These are the activations of a small neural network, seen along a few directions. Each row is one input.
In each table, some parts of the input vary, and every possible input appears once, in random order.
A made-up example of a description, with smaller parts first: one of 6 places along a line, together with either a single point or one of 9 places around a ring or (one of 2 separate values, together with one of 8 places around a ring).
Shared parts are said once, and a part with two or three values counts as separate values.
In the rows, zero is written as 128.

Other details of the inputs shift rows strongly along two fixed directions, in all tables alike. That doesn't count.

Rows:
row 1: [189  45 109  98 120 189  83  98 123  90 110 106 171 112 133]
row 2: [183 210 127 196  91 172 166 134 112 220 112 136 113 127 120]
row 3: [173 143 128 173  87 165 134 114 112 173 100 127 132 123 129]
row 4: [110  96 134  85 147  98 105 139 138  82 134 137 120 118 118]
row 5: [ 95 169 140 149 132 103 145 144 132 122 145 134 110 138 126]
row 6: [ 83 137 110 113 144  90 134 126 146 144 155 140 133 136 126]
row 7: [ 80 125 115 126 110  78 124 137 167 111 145 136 125 134 134]
row 8: [177 111 138 140  99 167 119 115 115 104 102 114 136 111 124]
row 9: [ 86 197 115 154 130  91 184 125 150 185 153 153 118 141 133]
row 10: [ 75 142 132 120 147  99 145 131 136 104 154 131 125 135 137]
row 11: [181 152 142 165 118 186 131 136 105 140 111 117 127 123 125]
row 12: [165  35 143 126  99 182  74 107 102  91  91 101 170 125 138]
row 13: [ 87 133 115 115 134  81 120 137 139 138 142 150 121 135 122]
row 14: [183 114 119 127 122 168 116  95 127 135  96 118 133 133 134]
row 15: [179 109 137 127 109 174 136 102 114 107 111 111 145 112 127]
row 16: [210 243 139 178 121 167 191 114 101 207 104 131  80 141 120]
row 17: [103 126 131 111 136  92 137 154 139 101 148 132 113 120 117]
row 18: [ 71  69 110  92 129  82  96 144 151  90 138 135 149 131 127]
row 19: [ 85 121 113 121 120  91 126 145 163 112 148 137 124 126 130]
row 20: [187 103 135 116 128 174 125 109 109 115 116 108 135 110 117]
row 21: [103 191 132 148 152  96 165 165 126 145 153 140  99 130 121]
row 22: [ 97 129 111 118 130  87 132 152 155 118 152 141 122 127 127]
row 23: [107 180 134 133 160 111 155 141 124 144 158 127 106 131 124]
row 24: [178 115 143 128 140 179 103 129  99 117 102 120 129 108 125]
row 25: [109  96 111 104 135  99  99 136 147 105 142 142 126 123 127]
row 26: [ 83 110 133 100 156  98 118 126 127 124 149 124 141 131 132]
row 27: [ 98 175 135 127 159  98 151 130 126 132 134 126  92 150 132]
row 28: [ 91 122 131 113 126  95 130 146 148  95 148 132 117 124 121]
row 29: [ 81 139 135 113 149  87 121 149 130 139 145 148 118 134 125]
row 30: [168  39 141 119 110 189  73 118 107  96  94 102 174 122 133]
row 31: [182 202 123 173 121 164 166 104 107 215  96 134 102 142 128]
row 32: [ 69  96 133 112 140  96 132 120 134 114 143 127 144 137 142]
row 33: [ 73  78 130  94 145  86 101 154 136  93 141 131 147 135 130]
row 34: [158 182 140 157 132 155 152 114  99 190 105 123 104 144 136]
row 35: [180  47 114 108 103 191  93  90 132  84 102 108 181 110 142]
Description of these inputs: one of 5 places around a ring, together with either one of 3 separate values or one of 4 places along a line.
Question: Changing only the place on the ring of 5 turns row 34 into row 31. The same change can be made to row 12. Which row results?
Answer: row 3
Question: Change only the choice among 3 separate values in row 9. List by row number the other rows that result.
Answer: row 6, row 31
Question: Change only the choice among 3 separate values in row 34. List by row number the other rows that result.
Answer: row 26, row 32

Rows:
row 36: [133 132 121 126 133 132 131 114 130 148 127 130 132 133 133]
row 37: [154 189 142 168 124 148 155 147 107 169 127 134 109 125 124]
row 38: [183 131 125 141 117 173 126 102 112 161 100 120 134 127 131]
row 39: [ 83 127 123 122 138  97 126 132 138 134 140 136 131 140 132]
row 40: [ 34  71 126  87 149  64 103 127 152  84 147 127 141 148 136]
row 41: [178 185 137 155 124 154 153 135 108 166 120 134 104 120 119]
row 42: [ 67 130 126 121 142  84 131 133 141 131 145 137 128 144 133]
row 43: [ 90 207 104 165  99  73 183 143 170 195 161 166 110 136 128]
row 44: [177 187 139 163 126 157 148 149 100 178 120 136 106 122 120]
row 45: [172  69 123 102 124 166  95 107 120  83 102 108 144 117 127]
row 46: [135 128 136 129 126 135 129 129 123 111 126 125 125 121 126]
row 47: [147 123 128 125 124 144 130 115 128 109 120 119 127 125 129]
row 48: [ 64  89 134  85 156  78 113 141 144  70 152 126 128 131 124]
row 49: [164 195 133 153 134 147 170 125 115 165 129 126 103 130 124]
row 50: [ 65  72 130  86 146  77  92 149 146  70 143 130 132 131 126]
row 51: [ 81 129 122 113 146  87 125 135 138 140 142 140 122 142 129]
row 52: [144 199 136 169 129 142 166 129 107 200 126 134 111 141 129]
row 53: [ 69  75 129  90 148  85  94 150 143  73 147 130 137 127 127]
row 54: [101 201 125 153 139  98 163 141 132 191 148 149 105 142 128]
row 55: [127 131 122 127 131 131 133 113 131 144 127 129 134 135 134]
row 56: [167 191 127 155 124 146 163 125 123 164 128 132 105 126 125]
row 57: [141 128 122 131 125 141 129 109 129 147 119 127 134 132 134]
row 58: [ 54 144 126 127 139  70 140 134 148 136 150 143 120 148 133]
row 59: [148 202 128 165 126 140 173 117 120 195 127 138 112 139 132]
row 60: [207 125 136 135 123 188 119 124  95 133 101 118 130 109 120]
row 61: [ 76  84 123  84 149  87 113 126 153  65 145 124 134 132 129]
row 62: [169  58 117 125  83 167  92 127 136  87 111 119 163 101 123]
row 63: [133 123 136 132 129 137 118 144 118 120 127 126 130 122 126]
row 64: [195 132 126 135 124 179 129 114 110 131 110 116 129 114 125]
row 65: [201 125 137 143 114 189 120 121 100 130 103 115 133 109 124]
row 66: [139 119 136 136 121 143 115 139 118 118 121 124 131 122 127]
row 67: [108 194 139 159 129 105 160 153 127 158 143 143 100 134 125]
row 68: [141 127 125 123 126 135 131 120 132 112 126 123 125 125 128]
row 69: [148  58 127 117 115 165  85 107 115 105  99 110 162 124 137]
row 70: [ 66 138 126 114 145  77 144 121 149 134 148 135 120 151 134]
row 71: [ 93 204 122 150 134  88 174 128 146 184 150 150 102 148 131]
row 72: [134 129 127 135 122 139 134 107 128 142 118 126 134 135 135]
row 73: [ 87 127 117 139 101  84 127 164 161 120 153 146 131 123 122]
row 74: [164  52 126 112 117 174  78 105 109 108  91 109 162 122 133]
row 75: [194 129 136 139 123 182 123 126 101 132 110 118 131 109 123]
row 76: [100 128 135 114 142 104 131 138 135 102 144 131 121 126 125]
row 77: [178  64 125 105 123 179  95 106 116  79 103 103 154 112 130]
row 78: [135 127 139 125 132 135 130 129 119 113 126 121 123 124 124]
row 79: [162  52 125 116 115 176  80 105 111 107  95 107 165 120 136]
row 80: [ 45  81 135  90 149  67 104 148 148  69 151 127 130 137 128]
row 81: [ 97 131 106 128 103  89 141 141 173 116 152 144 128 123 124]
row 82: [105 144 133 121 142 104 138 144 135 117 147 136 116 126 123]
row 83: [165  55 129 106 125 178  93  92 109 104  97 100 164 128 137]
row 84: [ 90 123 139 118 145 101 125 149 128 110 143 128 122 133 126]
row 85: [ 82 145 117 110 150  80 139 126 148 145 147 143 117 145 129]
row 86: [152 126 122 114 137 137 127 122 125 117 123 124 122 123 123]
row 87: [167 186 139 169 119 155 149 146 107 173 122 134 110 123 124]
row 88: [ 92 134 132 116 139  93 133 142 142 106 148 135 117 128 124]
row 89: [175 117 112 163  74 167 121 123 127 159 108 131 154 112 131]
row 90: [165  69 131 106 124 169 101 104 117  80 103 101 147 120 130]
Question: What is each input in this table made of?
Answer: one of 5 places around a ring, together with either a single point or (one of 2 separate values, together with one of 5 places along a line)
Question: Changing only the place on the ring of 5 turns row 45 into row 50. The same change can be made to row 81. Which row results?
Answer: row 73
Question: Changing only the place on the ring of 5 turns row 85 into row 51. The same change can be made to row 36. Which row results?
Answer: row 54
Question: Change only the place on the line of 5 in row 58. List by row number the other rows that result.
Answer: row 40, row 69, row 74, row 79
Question: List by row number the other rows that have the place on the ring of 5 in common with row 62.
Answer: row 41, row 46, row 48, row 60, row 65, row 75, row 76, row 78, row 82, row 88
Question: Change only the place on the ring of 5 in row 77. List by row number the other rows that result.
Answer: row 39, row 55, row 63, row 82
Question: Change only the choice among 2 separate values in row 55. List by row number the other rows that result.
Answer: row 71
